A small network was trained on invented records. Each row is its activation on one of them, seen along a few directions.
Records have a field called Bifo. Each example row is followed by its value.
The word none means that the record has no Bifo.
The largest differences between rows may come from other fields.
Strong random noise was added to every row along 4 fixed directions; ignore it. To show where, here is one row again and again, with new noise each time:
[ -66  -33 -403  200  324   10 -142  129 -181  222  -75  -76 -169  304
 -229 -317  392]
[-103  -99 -268   97  -63  283 -176  -34  263   30   73   88  258  -81
  -38  -47 -368]
[-147   -7 -297  106   75  186 -224  -13   32   21   82   85  171  115
  -64 -128 -140]
[  41 -501   -8  -81   -9  145  227   25 -164   98 -275   62  -67  -75
 -134  -46  366]
[  35 -488  145 -221  153   -3  306    6 -292   10 -317    0 -190  -78
 -163   42  586]
[-225   11   16 -176  187   42 -140 -124 -244 -246   88  139  160  121
   -5   67   48]

[ 255 -460  515 -260 -272  -62  489  -65 -402   49 -232  141 -274 -132
   -6  259  387] -> e12
[-129 -208 -301  136   97  234  -67   16 -398  -69  -93  378  548  405
  175 -295  252] -> e14
[-115    1  -13 -158  104  140  -39   51  357 -112  -91  -40  178 -332
  140  159 -185] -> e1
[  50  110 -309  263 -113   93 -174  -31  135  172  123   54   49  130
   66 -220 -361] -> e3
[-145   -8  303 -151 -369  152    2 -142 -147 -376  106  310  356  -45
  192  338 -370] -> e10
[ 142 -523  157  115 -585  337  343   10 -342  146 -159  421  126   32
  122 -184   37] -> e17
[ -46 -769  309 -273 -240   88  458  -69 -748  -88 -311  246  -44  131
   87   60  622] -> e6
[  66 -110 -182  298 -175  154   95  159    8  183   16  142   16   57
   -9 -280  -71] -> e16
[ 135 -516  226 -146  189  -50  416   51 -405  -16 -482 -112 -298 -134
  -14   58  738] -> e9
[   8   82 -211  164   36  -93 -103  117 -294   92   64  194 -159  437
  -35 -306  263] -> e11
[ 127 -162  102   43 -540  280  104   74  -35  219  -25  106  -75  -63
   -4 -135 -127] -> e5
[-305  312  104 -294  357  -16 -203 -228   12 -428  327  -39  232  -80
   99  327 -317] -> e4
[-115  260  183 -142   59 -120 -117 -123 -559 -159  188   70  -60  331
  119  139  286] -> e7
[ -47  245   21  162  -52  -91 -235    7   67   92  151   22  -38  163
  -71 -123 -229] -> e18
[ 176 -147  -44  -12  107 -225  225   98 -430  179 -233  -96 -494  261
 -154 -160  584] -> e12
[ -70   28  130 -134  166 -110   44    5   67 -148    8 -108   66 -117
  158  229  163] -> e11
[ 138  224  224   56  342 -369  129  129  -17   94   38 -326 -534  -60
 -259   52  258] -> e9
[-296  572 -317  174  194   56 -513   76  -60  -84  332   54  169  470
  154 -300 -202] -> e2
[  20   10 -326  252  198   16  -60  114  534  294    8 -284  -82 -217
 -149 -111 -334] -> e13
[ 251  -73 -197  123 -116   -7  165  136   77  319 -169 -180 -357    0
 -225 -258  111] -> e5
[ -63  -25  147 -204 -139  -33  124  -96   80 -301   84   58  113 -167
  105  121 -253] -> e16
[ -64   63 -502  256  308  -15 -183  207  125  220   -4 -284 -101   47
 -160 -124  134] -> e10
[-186  506   94 -159  456 -342 -185   27 -107 -191  196 -104   24   27
   27   91   58] -> e2
[-100  477   82  154  150 -282 -225   57 -144  -63  239 -150 -169  242
 -155   27  -42] -> e9
[ -78  -37  -62 -143  249 -207  125  179 -269  153 -135 -228 -307  223
 -135 -108  589] -> e2
[-252  182  254 -273  119   -1   11  -88  227 -390  155  -19  182 -241
  230  276 -299] -> e16
[ -44   81  -63   23  197  -55 -175  -61 -200  -93   -5  -38  149  233
   74   33   69] -> e3
[ 161  -51   93  136 -502  191 -125  -41  187  165  203  197   87  -46
   58   10 -583] -> e3
[-105   36 -188   21  175    5   20   -8   -5  -97  -32   18   75   24
   -2  -74  106] -> e1
[   1   15 -358  178  360   85  -68   54    4   73 -151 -129   64  144
  -87 -261  242] -> e15
[ 115   59  510 -253  218 -301  263    9   32 -100    5 -178 -349 -286
  -93  248  -17] -> e13
[-104  376   -9  -67  450 -156 -177  -92  134 -205   49 -326  -99   -1
  -40  164  -84] -> e15
[  46 -238 -211  139 -252  267   43   16  239  208   52   10  104 -191
 -113  -65 -297] -> e4
[  77   16   95  171 -574   92 -115   25 -353  308  205  237 -101  390
   24 -287  -78] -> e18
[ -65  284  457 -414  319 -513  189  -62 -643 -289   43  -14 -514  286
 -116  175  551] -> e7
[ 346 -363 -152  172 -198  169  303  206  784  340 -319 -313    5 -583
 -265   90 -170] -> e8
[ 276 -333  -21   -9  138  -24  339  111  476  306 -133 -392 -296 -528
 -303  107   63] -> e4
[  99   59  182 -203  102  -97  109   65   -4  -31  -42 -136 -129  -49
 -132  112  313] -> e8
[-173  368 -203  104  299 -116 -361   81  110   -5  198 -186   68  277
   35 -117   63] -> e14
[ -72   12  341 -255  168  -37  193  -89  183 -191  -29 -144  -30 -251
  147  269   -7] -> e17
[  93   41  198  138 -363   50  -66   59   65  121  161   97  -94    4
  -69  -80 -379] -> e13
[  74   88 -181  159   89 -141  -18  -19  170  175  -18 -203 -127    4
  -80 -178   47] -> e18
[-112  177  -15  -16  428 -230 -152   14   17 -153   37 -206 -107   24
   20    2  205] -> none
[-116  145  121 -150  183  -85  -85  -49  199 -240   77    9  225  -56
   88  237 -324] -> e14
[ -84 -104  169 -180 -294  276   26  -49 -469 -225    8  351  172  172
  218  -45  111] -> e8
[  82  -98 -296  104  148  150 -169   67  669  -59   -2 -150  389 -302
   26   72 -296] -> e11
[ 212   -3 -392  440 -246  110   68  313  421  516  -58 -192 -202   21
 -236 -302 -113] -> e1
[-158   85   48  -94  218 -132 -107 -125  -76 -192  285   -7  124   21
   47  131 -113] -> e6
[ 115 -145 -399  396 -455  299    6  -14  191  376  -96   66   51   -8
  -55 -325 -204] -> e15
[-140  -60   45  -55 -327  208  -65 -146 -583 -206   51  533  217  434
  193 -149  136] -> e7
[ -43  134 -126  299 -263   62 -184   36  169  100  252   75  117  157
  -12  -79 -522] -> e6
[ -57  -69   18   94    0  127   53    9 -235 -111  -42  229  125   80
   72   24   92] -> e10
[ -71 -154  -67    9 -144   18  -21   -6 -356   83    2   44  -54  290
   -7 -200  399] -> e17
[ -47  -91  303 -361 -435  211  146 -222 -109 -307   36  304  469  -99
  181  219 -266] -> e5
[ 135 -249  234 -102 -376  201  171 -120 -124  -32   19  309  130 -115
  161  178 -263] -> e12

Which value of Bifo does each new row have?
[ -55 -339 -230  -60  320  205   40   -7   78 -182 -250   65  542  -73
  156  -22  147] -> e14
[ 278   44 -170   78  144  -77  165   82  490  277 -111 -369 -367 -318
 -241  -86  -43] -> e5
[ -68 -124  120 -233   -2  161   71 -129   81 -176  129    7  152 -287
   59  236 -285] -> e4
[  22  202 -300  179  452 -143  -79   22 -229  152 -114 -203 -153  310
 -142 -258  592] -> e15
[ -98 -123  100 -130 -159  134  -16  -85 -193 -262  -31  102  199  -13
  185  253  -63] -> e10
[  55   72  -69   79   70   10 -133  -54  120   42  146  -28  -10  -10
   44    4 -309] -> e3
[ -34  226  266 -256   77  -41  -78  -12  -67 -259  158  -59   38  -71
   24  206   38] -> e8
[  93 -396 -243  403 -230  151  141  249 -765  425 -338  277 -114  370
  -74 -511  693] -> e9
[ -15   58 -183  162 -297  179  -44  -19  181   61   44  182  128   57
   16  -52 -368] -> e7
[  10  -43 -472  144  453  105 -144  124  437  -20 -106 -213  370  -24
   -7 -125  -92] -> e14
[ 116  -44  -31   -4   22 -148  145    6  451  151 -151 -295 -225 -271
 -113   13 -203] -> e18
[ -32  -83    6   -7 -259  197  -95 -173 -137 -110   43  248  311   23
  225  141 -247] -> e12
[  17  169 -446  272  439  -89 -271  194  242  177   23 -240   82  233
 -165 -289  221] -> e14
[  12  241  148 -144  229 -218  114  -45 -292  -48   16  -15 -237  127
 -113  -16  282] -> e5
[   5 -491  301 -134 -564  292  350   22 -262   10 -222  266  170 -155
  212   27  100] -> e2
[-121 -245  -68 -240  355  164    1 -100  312 -429 -191    6  710 -256
  205  248 -145] -> e14
[-249  -36 -229  -28   41  279 -367 -103 -300 -371  112  384  776  355
  270 -146  -74] -> e14
[ -25  246  255 -187  340 -320  169   31  377  -84   80 -329 -238 -295
  -53  248   51] -> e16
[ -14 -159  316 -350 -235   57  193  -23  116  -87   86  118   31 -231
   45  141 -206] -> e2
